A small network was trained on made-up records. Each row is its average activation on records with the value named, seen along a few directions.
Values that are neighbours, or in one group, have similar rows; names and order tell nothing.
(in the rows, 500 means zero)
Strong random noise was added to every row along 3 fixed directions; ignore it. To show where, here is one row again and again, with new noise each time:
[498 394 514 427 445 518 526 578 531 406 492 485 515 522]
[503 445 525 398 459 477 508 543 469 250 536 497 541 508]
[467 328 496 617 383 599 530 632 600 744 402 527 390 541]
[482 275 497 551 373 605 556 667 665 803 374 470 407 556]
[437 458 429 580 601 669 526 515 497 534 518 641 550 511]


Field F:
f5: [545 452 596 407 460 384 609 547 551 380 493 329 639 529]
f16: [490 312 523 451 500 556 513 464 582 552 589 404 638 440]
f9: [694 584 650 507 320 235 431 429 345 323 505 430 481 458]
f8: [427 540 501 496 625 514 552 534 438 441 427 464 574 463]
f11: [484 451 520 431 451 535 534 598 489 339 523 462 523 493]
f12: [438 681 480 609 706 554 501 339 428 631 588 699 568 549]
f2: [520 569 529 376 684 458 586 493 519 433 428 430 516 508]
f18: [434 617 423 521 716 567 491 433 430 200 524 606 554 436]
f21: [490 464 314 462 526 562 572 464 507 461 534 415 652 384]
f24: [571 490 441 484 453 449 592 558 499 585 403 355 639 433]
f14: [432 486 614 631 362 445 475 464 451 403 526 524 454 462]
f15: [461 478 498 447 566 564 491 453 635 758 544 563 492 589]
f4: [423 515 414 774 453 640 386 368 409 501 595 672 407 386]
f7: [467 476 431 304 678 573 536 637 675 580 531 426 507 529]
f25: [583 408 557 545 464 486 405 385 502 587 537 528 505 521]
f13: [563 505 372 315 541 486 461 499 494 473 436 428 587 492]
f17: [515 555 564 639 371 314 491 405 395 388 521 471 555 464]
f10: [642 580 520 496 429 420 505 474 492 558 394 408 429 504]
f20: [592 361 453 201 447 538 444 489 631 518 490 340 612 541]
f23: [621 493 648 241 234 261 386 517 583 209 549 331 345 543]
f22: [548 457 475 570 495 482 522 626 533 925 345 475 296 562]
f1: [418 590 430 517 607 597 485 571 500 541 555 638 492 532]
f6: [425 518 567 370 662 558 661 564 619 776 428 506 596 565]
f19: [429 527 604 498 462 469 481 491 505 437 550 559 395 580]
f3: [554 578 453 474 445 462 450 527 521 548 480 402 338 510]
The values of F form a network in which each value has 4 neighbours.
- How many steps from neighbour to neighbour lead from f16 to f2, at the fewest? => 4
Each value of F is a pair of two hidden parts, and every pair occurs once (5 first parts, 5 second parts).
- f7 and f2 share the first part; f7 and f21 share the second. Which value has the first part of f21 and the second part of f2? => f24
- f22 and f15 share the first part; f22 and f8 share the second. Which value has the first part of f8 and the second part of f15? => f14
- f5 and f11 share the first part; f5 and f17 share the second. Which value has the first part of f17 and the second part of f11? => f4
- f6 and f19 share the first part; f6 and f9 share the second. Which value has the first part of f9 and the second part of f19? => f25

Field E:
e17: [517 365 406 391 481 652 536 450 665 496 583 495 621 489]
e21: [439 484 631 537 486 508 510 561 513 481 565 567 413 557]
e25: [585 372 550 480 366 432 390 427 474 456 584 483 377 500]
e13: [521 404 379 418 481 519 567 475 440 441 471 356 644 405]
e4: [478 653 454 653 502 461 540 444 508 711 359 582 324 554]
e5: [516 496 649 429 459 352 419 418 494 386 587 582 419 528]
e23: [511 517 621 470 497 459 513 373 494 618 617 515 615 545]
e1: [353 538 418 788 693 643 563 408 364 452 527 767 667 433]
e20: [468 632 467 448 601 451 533 621 392 142 466 527 574 432]
e19: [522 589 341 498 463 421 420 459 490 539 539 451 393 503]
e16: [587 520 512 496 656 571 585 492 503 853 421 485 612 598]
e11: [485 611 272 609 747 707 479 437 412 474 565 566 593 379]
e15: [473 491 378 665 462 582 285 489 523 774 457 681 338 511]
e22: [515 567 489 446 393 537 387 512 472 263 575 518 418 415]
e10: [526 377 495 610 447 555 489 446 420 484 478 501 628 454]
e7: [481 557 487 543 476 582 469 583 487 337 542 570 385 474]
e9: [361 594 576 540 641 455 509 396 449 333 594 575 655 516]
e24: [493 354 584 324 394 435 571 655 609 243 534 342 587 552]
e18: [589 701 397 596 646 482 415 304 245 351 644 618 688 428]
e8: [454 586 664 664 406 351 520 537 446 537 404 399 410 477]
e14: [525 388 493 439 499 488 631 567 551 535 363 347 546 423]
e3: [444 629 603 453 483 449 472 592 424 316 543 524 339 570]
e6: [552 454 486 560 561 506 464 337 490 581 562 520 627 510]
e12: [473 657 460 327 649 538 639 625 545 434 438 511 539 528]
e2: [455 597 520 495 579 513 419 407 449 474 514 663 331 558]
The values of E form a network in which each value has 4 neighbours.
- Name the neighbours of e25, in listed order. => e17, e5, e15, e6
- Name the neighbours of e13, in listed order. => e11, e10, e18, e14
- Name the neighbours of e7, in listed order. => e20, e22, e24, e3
- Name the neighbours of e4, in listed order. => e19, e16, e12, e2
Each value of E is a pair of two hidden parts, and every pair occurs once (5 first parts, 5 second parts).
- e24 and e14 share the first part; e24 and e25 share the second. Which value has the first part of e25 and the second part of e14? => e18
- e3 and e12 share the first part; e3 and e7 share the second. Which value has the first part of e7 and the second part of e12? => e20
- e8 and e21 share the first part; e8 and e13 share the second. Which value has the first part of e13 and the second part of e21? => e17
- e15 and e6 share the first part; e15 and e2 share the second. Which value has the first part of e2 and the second part of e6? => e23

Field U:
u6: [547 462 504 663 460 412 446 549 322 303 569 516 673 429]
u4: [599 317 307 526 544 758 373 619 516 742 474 518 602 450]
u3: [373 657 639 769 458 454 340 429 423 451 561 738 407 554]
u8: [574 743 533 790 433 271 305 199 214 295 667 573 349 439]
u5: [482 459 605 639 358 687 521 624 659 608 361 461 401 533]
u14: [351 511 503 652 670 732 659 600 544 498 508 655 532 459]
u9: [435 354 597 587 177 444 667 701 488 287 436 331 218 291]
u11: [458 182 531 284 408 609 612 666 648 593 487 326 612 620]
u12: [621 537 425 320 792 512 692 320 536 570 494 429 918 445]
u10: [368 482 452 345 869 713 599 497 574 708 447 715 414 590]
u2: [542 781 593 833 293 311 427 652 480 891 267 553  76 554]
u13: [469 166 395 458 296 624 534 633 661 804 449 327 643 548]
u15: [485 659 584 499 366 263 500 449 428 405 421 558 278 597]
u1: [563 507 554 193 651 482 525 337 603 564 626 480 630 607]
u7: [557 535 311 579 362 306 242 380 496 597 480 437 239 422]
The values of U form a tree with 6 forks.
- Name the neighbours of u9, in listed order. => u14
- Name the neighbours of u6, in listed order. => u13
- Name the neighbours of u15, in listed order. => u10, u2, u1
- Name the neighbours of u12, in listed order. => u8
